Look-ups in named tables: a row name and a column name give one cell, copied from the table.

Dod:
fields: Fol, Kadap, Vip, Sevibup, Remusul, Maletum, Luzep, Pek, Vosok, Gonav
Tak: [-41, 184, -413, -306, -784, 323, -566, 136, -127, 163]
Mis: [62, 17, -431, -243, -353, -149, -699, 510, -115, 667]
Nagoviv: [111, 811, 192, -284, -487, -303, -141, -336, -185, 94]
Torulen: [-992, 54, -336, -878, -40, -43, -411, 348, 7, -54]
Gadal: [25, 20, -410, -234, -170, 282, -690, 596, -252, 590]
Lir: [-497, 429, 113, -506, 465, -53, -439, -491, -263, 375]
Fefali: [96, 862, 213, -413, 141, 198, -119, -344, -630, 146]
Seno: [-81, 901, 31, -281, 12, 169, -171, -552, -624, 90]
Nabu: [256, 69, 691, -80, -512, 212, -653, -104, -348, 99]

Torulen, Fol: -992
Fefali, Kadap: 862
Fefali, Gonav: 146
Seno, Remusul: 12
Seno, Pek: -552
Nabu, Gonav: 99
Tak, Gonav: 163
Mis, Pek: 510
Tak, Luzep: -566
Seno, Vosok: -624
Tak, Remusul: -784
Gadal, Maletum: 282
Nabu, Vip: 691
Nagoviv, Sevibup: -284
Torulen, Sevibup: -878
Row with the largest Fol: Nabu

Vok
|  | Manab | Tesut | Rak | Sise | Tusu | Buladi |
|---|---|---|---|---|---|---|
| Renada | 31 | 61 | 56 | 90 | 77 | 131 |
| Kodino | 124 | 88 | 112 | 117 | 3 | 64 |
| Lakud | 214 | 98 | 93 | 79 | 138 | 19 |

What is the Tusu of Renada in Vok?
77
What is the Sise of Renada in Vok?
90
What is the Tesut of Renada in Vok?
61
What is the Tesut of Kodino in Vok?
88
What is the Manab of Renada in Vok?
31
What is the Rak of Kodino in Vok?
112
What is the Buladi of Lakud in Vok?
19
What is the Sise of Lakud in Vok?
79
What is the Buladi of Renada in Vok?
131
What is the Tusu of Lakud in Vok?
138
What is the Tusu of Kodino in Vok?
3
What is the Tesut of Lakud in Vok?
98

Lovuve
fields: Fon, Betiro, Nukores, Ganota, Divuf, Sela, Bedur, Mav, Duze
Besanu: [38, 240, 253, 69, 165, 85, 11, 242, 117]
Duseli: [69, 187, 191, 96, 145, 94, 72, 181, 127]
Liri: [225, 22, 16, 194, 100, 187, 238, 22, 139]
Rarefil: [94, 175, 179, 99, 142, 108, 78, 180, 121]
Fol: [202, 36, 28, 183, 101, 168, 228, 31, 140]
Vedok: [172, 81, 77, 156, 115, 153, 178, 82, 133]
Feka: [99, 157, 161, 115, 138, 113, 102, 153, 129]

What is the Duze of Vedok in Lovuve? 133
What is the Ganota of Feka in Lovuve? 115
What is the Duze of Besanu in Lovuve? 117
What is the Sela of Besanu in Lovuve? 85
What is the Fon of Besanu in Lovuve? 38
What is the Fon of Rarefil in Lovuve? 94
What is the Betiro of Duseli in Lovuve? 187
What is the Fon of Feka in Lovuve? 99
What is the Nukores of Rarefil in Lovuve? 179
What is the Nukores of Vedok in Lovuve? 77
What is the Ganota of Liri in Lovuve? 194
What is the Mav of Liri in Lovuve? 22
What is the Nukores of Besanu in Lovuve? 253
What is the Ganota of Duseli in Lovuve? 96
What is the Divuf of Liri in Lovuve? 100
What is the Nukores of Liri in Lovuve? 16
Row with the largest Bedur: Liri

Las =
	Maz	Riz	Gar	Fiseg	Pabor	Fod	Vaf
Nezavi	99	111	138	127	10	138	96
Zavupa	95	124	115	148	20	193	109
Kere	102	107	144	119	8	119	95
Gop	106	96	153	99	8	75	97
Belo	125	135	54	129	66	142	134
Kagad	102	132	97	149	30	193	123
Geg	85	81	50	56	119	30	41
Rogugi	44	49	50	52	119	66	41
Vun	44	49	126	52	99	51	100
Tovat	119	135	75	149	45	193	134
Kab	83	65	152	62	47	31	111
Tav	125	135	55	131	64	147	134
Kapegan	91	70	153	65	37	30	110

Gop, Gar: 153
Nezavi, Vaf: 96
Kab, Fiseg: 62
Geg, Riz: 81
Geg, Fod: 30
Kapegan, Fod: 30
Kere, Fod: 119
Kere, Pabor: 8
Belo, Maz: 125
Kapegan, Pabor: 37

Luvule
|  | Pifil | Roroluv | Rarap | Damed | Lok | Daguka | Ved | Temedo | Zot | Fegek |
|---|---|---|---|---|---|---|---|---|---|---|
| Ruripa | 0.247 | 0.415 | 0.364 | 0.332 | 0.351 | 0.331 | 0.339 | 0.425 | 0.257 | 0.334 |
| Fug | 0.121 | 0.474 | 0.555 | 0.210 | 0.439 | 0.203 | 0.229 | 0.473 | 0.273 | 0.417 |
| Bisitu | 0.268 | 0.384 | 0.362 | 0.334 | 0.352 | 0.336 | 0.335 | 0.391 | 0.280 | 0.331 |
| Zis | 0.775 | 0.052 | 0.006 | 0.516 | 0.180 | 0.523 | 0.485 | 0.037 | 0.552 | 0.249 |
| Dil | 0.162 | 0.497 | 0.443 | 0.278 | 0.383 | 0.268 | 0.302 | 0.507 | 0.224 | 0.376 |
| Nepob | 0.593 | 0.173 | 0.144 | 0.441 | 0.245 | 0.445 | 0.424 | 0.165 | 0.462 | 0.287 |
| Zeg | 0.605 | 0.122 | 0.159 | 0.440 | 0.258 | 0.451 | 0.410 | 0.110 | 0.491 | 0.278 |
| Fegar | 0.185 | 0.434 | 0.491 | 0.247 | 0.409 | 0.242 | 0.261 | 0.434 | 0.292 | 0.394 |
| Daken | 0.405 | 0.291 | 0.208 | 0.432 | 0.281 | 0.441 | 0.417 | 0.302 | 0.308 | 0.264 |
| Libiro | 0.085 | 0.486 | 0.554 | 0.222 | 0.443 | 0.219 | 0.236 | 0.491 | 0.235 | 0.397 |

Zot of Ruripa = 0.257
Temedo of Ruripa = 0.425
Fegek of Daken = 0.264
Lok of Daken = 0.281
Lok of Nepob = 0.245
Roroluv of Libiro = 0.486
Lok of Zis = 0.180
Rarap of Nepob = 0.144
Roroluv of Zis = 0.052
Roroluv of Fegar = 0.434
Zot of Fug = 0.273
Damed of Libiro = 0.222
Zot of Bisitu = 0.280
Daguka of Fegar = 0.242
Rarap of Ruripa = 0.364
Lok of Libiro = 0.443
Pifil of Nepob = 0.593
Fegek of Zis = 0.249
Row with the largest Damed: Zis

